(28): [178 111 125 130 112]
(97): [110 110 132 110 110]
(33): [163 180 130 125 130]
(51): [163 111 127 121 103]
[130 125] | (33)
places (97): [110] | 0 1 3 4
howmany (33): [130] | 2
howmany (51): [164] | 0
[121 103] | (51)
loc: [127] | (51), 2
[178 111 125 130 112] | (28)

(135): [128 127 167 131 129 153  97 137  95 119 141 120  90 138 166 125 137 115
 124 152 140 101 111 133  90 121 130]
(146): [108  92 101 142 139 122 104 122 135 114 142 119 136 149 155 149 142 106
 158 142 125 131 127 145 110 142 137]
(63): [156 147 140  96 100  95 150 133 125 139 136 101 150 137  90 131 121 149
 160 140 131 148 110 125 114 123 108]
(34): [118 154 147 152 134 139 117 141 118 115 145 139 117 132 150 101 131 136
  99 116 154  81 154 138 154 110 117]
(36): [116 130  83 124 132  99 157 114 153 135 124 145 160 113  86 135 115 147
 139 117 119 157 138 129 160 125 126]
(74): [156 147 140  96 100  95 150 133 125 139 136 101 116 137  90  95  87 140
  90 135 154 121 140 128 122 115 117]
(9): [153 158 165 130 102 109 139 134 124 141 135 121 141 102  87 109 101 148
 100 121 162 115 103 144 143 121 133]
(108): [120 129 133 138 126 181 162 133  97 126 151 144 101 121 140  87 153 136
 115 155 136 124 118 124 138 122 115]
places (146): [142] | 3 10 16 19 25
[156 147 140  96 100  95 150 133 125 139 136 101 150 137  90 131 121 149
 160 140 131 148 110 125 114 123 108] | (63)
places (34): [117] | 6 12 26
[124 152 140 101 111 133  90 121] | (135)
places (9): [130] | 3

(52): [124 130 129 181 119 112 110  99 129 190 120 154 103 111 124 113 101 136]
(89): [143 131 115 136 135 129 123  85 141 146 136 139 126 137 156 128 109 127]
(29): [127 133 127 127 127 127 128 137 123 131 123 123 138 128 123 128 134 126]
(75): [133 134 126 112 128 133 132 124 133 119 134 117 134 137 145 131 128 123]
places (29): [127] | 0 2 3 4 5
[135 129 123  85] | (89)

(104): [123 123 152  79 128]
(6): [134 120 115 129 132]
(85): [143 152 156 157  91]
places (104): [123] | 0 1
[152 156] | (85)

(25): [ 96 151 101 125  90 101 135 179 123 170 126]
(19): [100 154  97 125  92 158 139 179 123 170 131]
(11): [105 157 127 126  96 158 142 157 127 157 137]
howmany (25): [126] | 1
loc: [100] | (19), 0
places (11): [157] | 1 7 9
loc: [151] | (25), 1
[ 96 158 142] | (11)
[ 96 151 101 125  90 101 135 179 123 170 126] | (25)

(84): [168 168 121 122]
(5): [168 185 121 121]
(68): [ 86 120 118 118]
howmany (68): [117] | 0
howmany (84): [121] | 1
loc: [120] | (68), 1
loc: [86] | (68), 0

(35): [120 127 145 144 140 132 151 132 122 132 140 127 141 145 120 165 133 128
 135 120 143 150 132]
(98): [120 135 109 140 113 165 113 129 119 158 113 161 128 136 107 163 127 120
 129 104 157 135 115]
(119): [150  91 123  89 130 116 111 169 144 119 119 165 169  90 147 136 116 146
 105 140 124 143  90]
(22): [122 125  96 147 178 139 111 138 116 158 129 121 137 107 128 163 123 152
 115 150 131 146 118]
(155): [106 126 126 148 127 114 147 121 106 128 158 146 136 124 134 142 140 145
  99 106 140 148  96]
(142): [112  97  94 115 130 137 109  97 120 122 130 122 114 101 136 112 116 107
 109 104 155 119 130]
(203): [141 113 122 125 114  96 139 117 129 132 149 130 140 141 115 169 125 128
 134 116 142 148 156]
(100): [134 135 143 130 128 130 109 137 146 114 133 149 124  99 110 165  99 116
 126 134 154 122 136]
(60): [121 110 156 164 134 136 103 112 102 111 132 117 158 132 132 147 132 111
 138 144 132 133 121]
(217): [139 148 140 163 154 109 132 116 135  94 114 140 117 125 143 124 151 153
 108 135 114 162 147]
(26): [ 95 115 119 101 125 128 137 109 126 110 145 123 115 122 124 121 168 132
 114 156 133 145 114]
(151): [143 131 111 132 115 130 147 139 104 136 101 136 123 107 124 120 158 129
 114 165 137 136 109]
[124 134] | (155)
places (35): [120] | 0 14 19
howmany (155): [148] | 2
[120 165] | (35)
howmany (60): [132] | 5
howmany (119): [90] | 2

(129): [159 121 154 121 123]
(57): [116 122 122 158 122]
(159): [177 111 153 128 140]
(59): [117 107 121 129 138]
(54): [158 100 121 129 118]
(143): [103 118 133 103 110]
(88): [120 116 120 116 120]
howmany (143): [110] | 1
places (54): [118] | 4
loc: [128] | (159), 3
howmany (57): [122] | 3
howmany (88): [119] | 0

(30): [147 137 103  99 158 144 166 172 146]
(81): [ 82 159 103  90 158 144  92 101  95]
(31): [105 129 100 123 146 152 162 136 146]
loc: [172] | (30), 7
howmany (81): [158] | 1
[147 137 103  99 158 144 166 172 146] | (30)

(40): [160 111  82 160  76]
(110): [114 111  82 113 159]
(45): [160 111  82 113  76]
howmany (40): [160] | 2
places (45): [113] | 3

(209): [123 156  98 139 130 110]
(139): [145 169  88 168 114 114]
(12): [ 91 130 100 128 121 143]
(127): [146 109 146 109 160 146]
(149): [131 137 137 137 143 137]
(178): [107 108 113 109 146 132]
(37): [112 169  88 149 114 114]
(47): [129 166 103 153  99 135]
(92): [135 189  86 156 108 111]
(131): [109 180  70 147 113  70]
(171): [119 174  78 153 112 107]
[180  70] | (131)
loc: [99] | (47), 4
places (127): [146] | 0 2 5
howmany (149): [136] | 0

(55): [146 124 137 125  99  86  86 140 155]
(95): [ 89 153 170 175 157 139 147 103 165]
(41): [ 94  89 157  88 126 113 120 122 122]
places (55): [86] | 5 6
[94 89] | (41)

(4): [149 175 151 116 128 116 124  91 124 142 165 132 146 137 125 132  89  77
 107 117 126 128 126 110 127 136 135 102 161 133 114]
(71): [151 124 141 153 103 153  65  92 121 148 118 125 107 115 131 129  80 153
 186 120  98 131  94 122 141 122 127  66 123 123 132]
(64): [129 140 122 118 140 153  92  65 122 145 139 114 149 111 120 186  80 129
 131  98 136 153 136 102 113 156 126 119 139 129 140]
(101): [144 171 162 162  85 130 137  98 112 146 142 112 136 123  79 151 112 150
 153 106 115 114 138 139 150  99 108 107 133 138  84]
loc: [110] | (4), 23
howmany (64): [122] | 2
howmany (101): [137] | 1
[131 129  80 153 186 120  98 131] | (71)
[153  92  65] | (64)
places (101): [98] | 7

(76): [135 134 126 137 127]
(8): [125 118 128 128 127]
(112): [119  74 129 130 158]
(116): [121 102 128 125 135]
(43): [119  85 129 127 148]
(107): [119  71 128 131 161]
(124): [165 127 119 171 156]
[119  71 128 131 161] | (107)
[127 148] | (43)

